Each row below holds a small network's activations on one input, seen along a few directions.
In each table, some parts of the input vary, and every possible input appears once, in random order.
Descriptions start from the smaller parts, as in this example, which fits no table here: ring(5) and (point or line(11) or (values(3) and line(6))).
Shared parts are said once, and a part with two or three values counts as separate values.

Other details of the inputs shift rows strongly along three fixed directions, in all tables alike. That doesn't count.

Table:
x1: [ 33  35 -12   2 -12  37 -33  16  -2  20   2]
x2: [ 22  20 -39   2 -25  -1  28  11  -8 -22  15]
x3: [ 22  47  29  -3 -34   5 -17  20 -10  33  15]
x4: [ 18  20   4 -10 -25   8 -43  -2  16  32  16]
x5: [ 15  37 -22   7 -10  33 -17  42 -27 -16 -49]
x6: [ -4   2  63  -5  23  14 -43  18 -28  29   2]
x7: [ -6   7  38 -24  -9 -41   9 -23  36  19  55]
x8: [  3 -10 -14   6  -1  -4   4  -5   7  -7 -22]
x9: [-13 -42 -19   1  12 -22  31 -43  27 -19   1]
x10: [-19 -17  24  11  20  -6  -9   0 -22  -9 -16]
x11: [-36 -41  39   6  34 -18   8  -2 -15  -6 -22]
x12: [ -7  -6  59 -25  10  -9 -33 -11  14  48  18]
x13: [-10 -17 -52  14  -6 -16  31 -14  20 -27   2]
x14: [-15 -13   2  14  13 -10   8  14 -16 -16 -42]
x15: [ 11   1  22  -2  -4  18 -33   8   1  27   6]
x16: [ 21  14  -9  -8 -12  -8 -20 -26  40  37  44]
x17: [ -9 -18  22   0  28   1   2  -9 -17  -7 -21]
x18: [ 17  31 -14  19  -9  46 -27  48 -49 -22 -45]
x19: [ 14  -1 -26 -10 -10   0   1 -20  38  18  41]
x20: [ 14   5 -38  -9 -35 -15 -12 -39  47  14  42]
x21: [ -3  11 -48   8  -9   5  16   8   4 -21  -4]
x22: [ 15  11 -40   6  -3  30   5   6  -7 -21  -5]
x23: [ -8   1  51  -3  17  -3 -31   2  -1  40  20]
x24: [-15 -36 -11  -5  29  -3  29 -31   5 -26 -10]
x25: [-25 -24  31   1  32 -10   6  -8 -14  -4   0]
x26: [-17 -10  41 -19   7 -32  18  17 -28  -2  -7]
x27: [-10   7   0 -10 -20 -14  36  -4  -3  -9   2]
x28: [ 22  44 -19  11 -34  22  12  14 -26 -16  -2]
x29: [-17 -17  26   0  26   8   2  13 -15   4 -14]
x30: [-37 -40  41 -14  34 -14  13   5  -9   2 -19]
x31: [ 17  17   1  -9 -17 -23  15 -34  51  15  78]
x32: [-10 -15 -27 -10   4   4  20  -4  12 -14  -2]
x33: [-17 -32   1 -13  11 -48  56 -16   1 -20  10]
x34: [ 12  -5 -53   8  -7  15  14 -16   3 -34 -11]
x35: [ -8  -8 -54  10   3 -10  38 -11  20 -23   9]
x36: [-20 -41  -5  -2  29 -17  39 -33  14 -19  -8]
x37: [-14 -10  -2  -1  -6 -12  51 -14  -5 -20   2]
x38: [ -1   5 -22  -4 -26 -20 -14 -28  38  23  48]
x39: [ 11  13  -1  -8 -25  13 -35   6  13  25  14]
x40: [ -6  -4  13  -1  11 -21  37 -10   0 -32  13]
x41: [ 22  40  32  -5 -12 -10 -11  15  13  16  29]
x42: [ 14  28 -41  16  -8  16   3  21  -6 -14 -22]
x43: [-18  -1  27  -2  16  -6  -5  14 -15   5 -24]
x44: [-18 -35 -18   5   9  -7  25 -15  10 -19   0]
x45: [ 14   3 -43  10 -12  21   6  -3   7 -18 -15]
x46: [  0  16 -15   9 -13  29 -15  46 -30 -16 -43]
x47: [-18 -31  32  -6  21  -2  -2  13 -11   2 -31]
x48: [-13 -34 -22   2  -1 -15  23 -19  22 -12   8]
x49: [ 16  11 -43  16 -11  21  -2   5 -17 -32 -31]
x50: [-24 -46  22 -11  34  -7  21 -17   8   0  -1]
x51: [  0  15  66   7   8   5 -55  19 -23  40 -12]
x52: [ 24  33 -15   6 -16   9 -29 -12  10  21  35]
x53: [ 28  22 -22   1 -26  24 -32  -6  11  12  30]
x54: [  2  26 -14  14 -15  17 -18  38 -31 -13 -44]
x55: [ 15  26  19   1  -3  21 -37  32  -5  33   5]
x56: [ -2  -5   9  -1   4 -14  28  11 -35 -27  -8]
x57: [ 22  31 -30   8 -20  10 -15 -12  23  18  33]
x58: [ 13  20 -30  22 -10  17 -11  10 -24 -27 -23]
x59: [ -4 -23  61 -17  11 -24 -34 -25  24  55  23]
x60: [-16 -14  46  -4  40  12  -5  36 -37  -2 -65]
Each input here is: line(4) and (values(3) or (values(2) and ring(6))).
The inputs of x33 and x56 match in every part but the line(4) part. If x16 is changed in the same way as x33 into x56, which row does it become?
> x17
A walk changes only the ring(6) part. It starts at x21 and steps to x30. List the rest of the walk in order.
> x32, x12, x5, x43
A walk changes only the line(4) part. It starts at x43 and steps to x42. List the rest of the walk in order.
> x57, x52
Which other rows does x36 become when the values(2) part takes its other values? List them by row number.
> x9
Which other rows does x3 become when the values(3) part takes its other values? List them by row number.
> x33, x41

Table:
x61: [-34 -67  39 -29  21 -44   6 -57  40  30  31]
x62: [ 17  32  35 -12 -15  15 -35  -3  16  37  14]
x63: [-23   0  47   7   9 -10  -8  30 -42 -13 -38]
x64: [-15 -18  23  -1  18 -17  17 -17 -17  -4   4]
x65: [-23 -54 -38  -2  19 -12  47 -13   1 -48 -43]
x66: [ 22  17 -19  18  -8  34 -23   5  -7  -3  -8]
x67: [ -9   1 -18  28   8  24  -3  41 -38 -35 -68]
x68: [-10  -5  11   2   3   3 -27   8   2  22  -1]
x69: [ -3  -8 -67   6   1  30  24  17 -16 -44 -54]
x70: [-10   0 -14   9  15 -20  26   3   1 -26 -16]
x71: [-14 -13   8   3  18  10  35  23 -37 -27 -25]
x72: [ -1  11  13   0  -1 -12   8  14   9  11  10]
x73: [-34 -61  -1 -21  30 -50  75 -44  34 -22  15]
x74: [ 19  12 -30 -18 -46  -9   9 -21  36   4  53]
x75: [  6  19 -15  -3 -33  -9   3   1  21   3  38]
x76: [-22 -17  90 -11  28 -48 -19 -17   6  45  20]
x77: [-32 -14  66   0  33 -10  -5   3  -3   8 -20]
x78: [ 42  45 -20   2 -30   8 -23 -16  15  21  52]
x79: [ 17  41  13  16  -9  37 -63  62 -37  18 -40]
x80: [ 10   4 -58  11  -2  37   2  11  -9 -23 -16]
x81: [ 26  10 -14  -1 -15  12 -37 -13  22  26  40]
x82: [ -9 -16  57 -21  25 -25  -2 -20  20  35  46]
x83: [-19 -51  -3   5  22 -18  23 -45  20 -10  18]
x84: [ -9  -7   1   1  12   1 -23   4  12  16  -5]
x85: [ -9  21  68  -1   5   7 -30  44 -39  34 -12]
x86: [ 12  -5 -98  16 -17  22  31 -19  20 -41  12]
x87: [ 18  36  44   1  12  10 -39  24 -28  23   0]
x88: [  4   0 -33   3   6  25  -6  19 -10 -16 -42]
x89: [  8 -13 -76  10   5  16  23 -18  19 -33   2]
x90: [ -3 -14 -33   2  -1 -19  51 -19   4 -36 -15]
x91: [ 26  39  24  -9 -12  -2 -36   8   0  34  14]
x92: [ 17   5  20 -17  -9 -17  -5 -32  37  42  76]
x93: [ 24  37   9  -1 -28  24 -25  28 -14  10  25]
x94: [ 33  27   1 -20 -36  -7 -13 -17  39  45  59]
x95: [ 18  22 -36   8 -13  25  10 -20  25 -16  22]
x96: [ 13  23  -6   8 -15  17  -6  23 -35 -27 -16]
x97: [ 15  -7 -55   3 -24   2   9 -40  40  -5  16]
x98: [-10 -24  69  -8  16  -7 -36   1 -12  37 -17]
x99: [ -6 -16 -15 -12 -11 -17  39 -19  12  -4  17]
x100: [ 11  52  17  16 -17  22 -34  53 -52   5 -35]
x101: [ -5 -17 -16 -10 -16 -27  27 -32  13 -21  14]
x102: [-61 -71  68   5  59 -28  16  -5 -24 -13 -59]
x103: [-31 -15  16   7  41  -5  43  46 -37 -41 -66]
x104: [ 11  29 -53  17 -13  35 -20  35  -9  -8 -27]
x105: [ 23  30 -22  -5 -37  -3  -7 -13   2  12  25]
The inputs of x70 and x87 match in every part but one. If x102 is changed in the same way as x70 into x87, which row does it become?
> x66
The inputs of x85 and x71 match in every part but one. If x103 is changed in the same way as x85 into x71, which row does it become?
> x82
Describe the family of inputs behind these rows.
> values(3) and (point or line(6) or (values(2) and line(4)))
Which other rows does x69 become when the line(6) part takes its other values? List them by row number.
> x61, x65, x88, x97, x98
Which other rows does x93 become when the values(3) part takes its other values? List them by row number.
> x74, x75

Table:
x106: [-24 -15  19  -7  27 -29  69  32 -46 -42 -36]
x107: [ 49  67  45 -14 -42  -5 -26 -15  11  45  80]
x108: [  4   7  48   8  10  29 -59  28 -49  21 -42]
x109: [-11 -48 -44 -13  -2 -19  37 -49  46 -12  17]
x110: [-33 -43  53  -3  38 -40   2 -39  22  23  36]
x111: [ 14  12 -68   7 -11   1  23 -21  43 -17  45]
x112: [ 26  47 -66  34 -28  36 -19  36 -22 -28 -39]
x113: [  4  11  65  -4  25  35 -50  38 -40  29 -19]
x114: [  3  18 -45  -5 -53 -27  49 -11  21 -29  35]
x115: [ 15  -5 -76  16 -10  20  25 -26  15 -36  19]
x116: [ 29  57 -36  12 -23  49 -25  57 -15  -2 -28]
x117: [-33 -46  12   3  32  -3  14   7 -34 -33 -75]
x118: [-36 -53  56 -21  27 -49   2 -34  39  40  17]
x119: [-33 -28   5   8  27 -17  15   9 -18 -28 -60]
x120: [ 26  19  32 -22 -16  18 -57 -11  26  71  50]
Describe the family of inputs behind these rows.
> values(3) or (values(2) and ring(6))
Which other rows does x118 become when the ring(6) part takes its other values? List them by row number.
> x110, x111, x112, x116, x119
Which other rows belong to the same alternative as x106? List them by row number.
> x107, x114
